Each row below holds a small network's activations on one input, seen along a few directions.
Each table varies a few parts of the input and shows all the possible inputs, shuffled.
Descriptions start from the smaller parts, as in this example, which fits no table here: values(2) and (point or ring(11) or (ring(5) and line(6))).
Shared parts are said once, and a part with two or three values counts as separate values.

Other details of the inputs vary at random and push rows far along two fixed directions, the same in every table; ignore that.

Table:
r1: [-0.97 -1.02 -2.11  0.84 -1.42 -3.16 -0.92  1.38  1.06 -0.53  3.10]
r2: [-3.02 -1.94  6.31  1.38 -0.20  4.34 -0.17 -2.19  0.95  5.24  0.68]
r3: [ 0.28  1.70 -2.81 -1.08 -2.01 -3.85  0.82  1.83  0.27 -1.37  0.74]
r4: [ 1.31 -0.17  0.71 -4.46  0.57 -0.33  1.58 -1.84 -3.70 -0.94 -5.28]
r5: [ 1.46 -0.02  4.82 -2.27  1.47  2.89 -0.20 -1.36 -1.36  0.36 -2.65]
r6: [ 1.97  1.22 -3.55  0.14  1.50 -3.09 -0.36  1.98  2.06 -2.94  0.94]
r7: [ 0.44  0.55 -5.81  1.20  0.44 -1.72  0.54  1.98 -0.40 -3.36  1.35]
r8: [ 1.04  0.80 -5.91  1.11  0.59 -2.21  0.73  2.22 -0.58 -3.33  0.31]
r9: [ 1.75 -1.51 -1.92 -4.38  4.73  1.10 -0.08 -1.99 -1.20 -3.41 -5.63]
r10: [-0.99  0.09 -2.80  2.11  0.11 -1.53  0.85 -0.10  2.81  0.47  3.94]
r11: [ 2.38  3.22 -3.03 -1.15  0.08 -2.61  0.54  2.28  1.77 -2.86  0.80]
r12: [-1.95 -1.31  7.65  1.74 -0.83  4.28  0.31 -2.40  0.14  5.68  1.50]
r13: [ 1.42 -0.88  1.03 -3.22  2.90  1.93 -0.49 -2.02 -0.65 -2.00 -5.43]
r14: [ 1.85  2.53 -2.52  1.17 -2.03 -0.66  0.99  2.41 -1.11 -1.16  2.23]
r15: [-2.96 -2.80  5.85  2.13 -0.09  4.12 -0.84 -2.87  1.48  4.77  0.63]
r16: [-0.48 -2.30  1.03 -0.51  1.12  3.86 -0.71 -1.43 -2.52 -0.27 -4.04]
r17: [ 0.59  0.17 -4.74 -0.85 -0.32 -4.88  0.38  1.48  0.19 -2.40  0.24]
r18: [ 0.83 -0.03  4.18 -2.22  1.71  2.52 -1.17 -1.75 -1.23  0.40 -3.22]
r19: [-1.76  1.96  2.45  4.18 -3.04 -0.50 -0.04  0.52  2.95  4.11  6.35]
r20: [-1.78  0.40  1.84  5.03 -3.56  1.28 -1.69  3.37  1.45  2.39  6.14]
r21: [-0.05 -0.78  1.82 -1.02  0.73  3.66 -0.42 -1.33 -3.74  0.62 -3.77]
r22: [ 0.28  0.92 -4.54  1.05  0.80 -2.77  1.88  0.13  2.25 -0.64  1.60]
r23: [ 0.34 -1.58 -1.27 -4.32  1.25 -0.49  0.48 -2.22 -2.45 -1.91 -6.39]
r24: [-2.00  0.78  3.31  3.39 -4.51 -2.15 -2.00  1.91  1.56  3.11  5.87]
Each input here is: values(4) and line(6).
Question: Changing only the line(6) part turns r21 into r8. The same change can be made to r19. Which row results?
Answer: r22
Question: Change only the values(4) part in r12. List by row number the other rows that result.
Answer: r4, r5, r14
Question: Change only the values(4) part in r2. List by row number the other rows that result.
Answer: r3, r11, r20

Table:
r25: [-1.04 -2.85 -1.00 -0.38  2.18  1.58 -0.86 -1.14 -0.46 -0.63 -2.10]
r26: [-2.06  1.13  2.77  5.65 -4.40 -1.61 -1.38  2.79  4.01  3.69  9.05]
r27: [ 3.05  4.38 -7.35 -1.16 -0.35 -4.96  2.73  1.99  0.95 -4.03  0.58]
r28: [-0.09  1.90 -0.25  2.62 -2.31 -1.91  0.04  2.18  2.37  0.84  5.10]
r29: [-1.48 -0.49  4.49  2.87 -1.62  1.63 -1.29  0.28  1.35  3.32  3.68]
r30: [-1.82 -0.64  4.31  2.77 -1.84  1.14 -1.14 -0.04  1.33  3.59  3.59]
r31: [ 0.28 -0.01  1.03 -1.52  0.95  1.34  0.58 -1.36 -0.84  0.22 -2.15]
r32: [ 0.96  3.09 -3.10  2.28 -2.87 -3.62  0.25  3.30  1.74 -1.21  4.52]
r33: [-0.08 -0.19  0.91 -1.61  0.73  0.89  0.72 -1.69 -0.86  0.53 -2.24]
r34: [ 0.38 -0.35  1.08 -1.31  0.45  1.17  0.02 -0.72 -1.91 -0.07 -2.30]
r35: [ 0.59 -0.30  1.35 -1.53  0.86  0.92 -0.07 -0.95 -1.26 -0.11 -2.25]
r36: [ 3.75  4.69 -8.44 -2.14 -0.10 -5.91  2.64  2.34  0.42 -5.42 -0.46]
r37: [ 0.22 -0.25  1.06 -1.48  0.34  1.26 -0.03 -0.76 -1.69 -0.13 -2.34]
r38: [-1.34 -2.88 -0.35  0.81  1.65  1.40 -1.17 -0.66 -0.10 -0.05 -0.63]
r39: [ 0.05 -0.35  1.95 -0.70  0.09  0.78 -0.39 -0.30 -0.46  0.53 -0.72]
r40: [ 0.40 -0.17  1.33 -1.70  0.76  1.02 -0.13 -0.99 -1.04 -0.17 -2.29]
r41: [-0.99 -3.10 -0.85 -0.34  2.15  1.42 -0.62 -1.07 -0.56 -0.75 -2.05]
r42: [ 0.03 -0.30  0.91 -1.43  0.70  0.84  0.75 -1.59 -0.79  0.56 -2.42]
r43: [ 0.26 -0.47  1.09 -1.54  0.37  1.15  0.11 -0.59 -1.76 -0.05 -2.31]
r44: [-1.08 -2.82 -0.91 -0.16  2.26  1.48 -0.75 -1.02 -0.45 -0.64 -2.28]
Question: Describe the family of inputs behind these rows.
Answer: values(4) and (point or line(4))
Question: Changing only the values(4) part turns r26 into r42. The same change can be made to r28. Which row results?
Answer: r27
Question: Change only the values(4) part in r43. List by row number the other rows that result.
Answer: r32, r34, r37
Question: Change only the line(4) part in r37. List by row number the other rows that result.
Answer: r31, r33, r40
Question: Change only the values(4) part in r35. List by row number the other rows that result.
Answer: r36, r39, r40
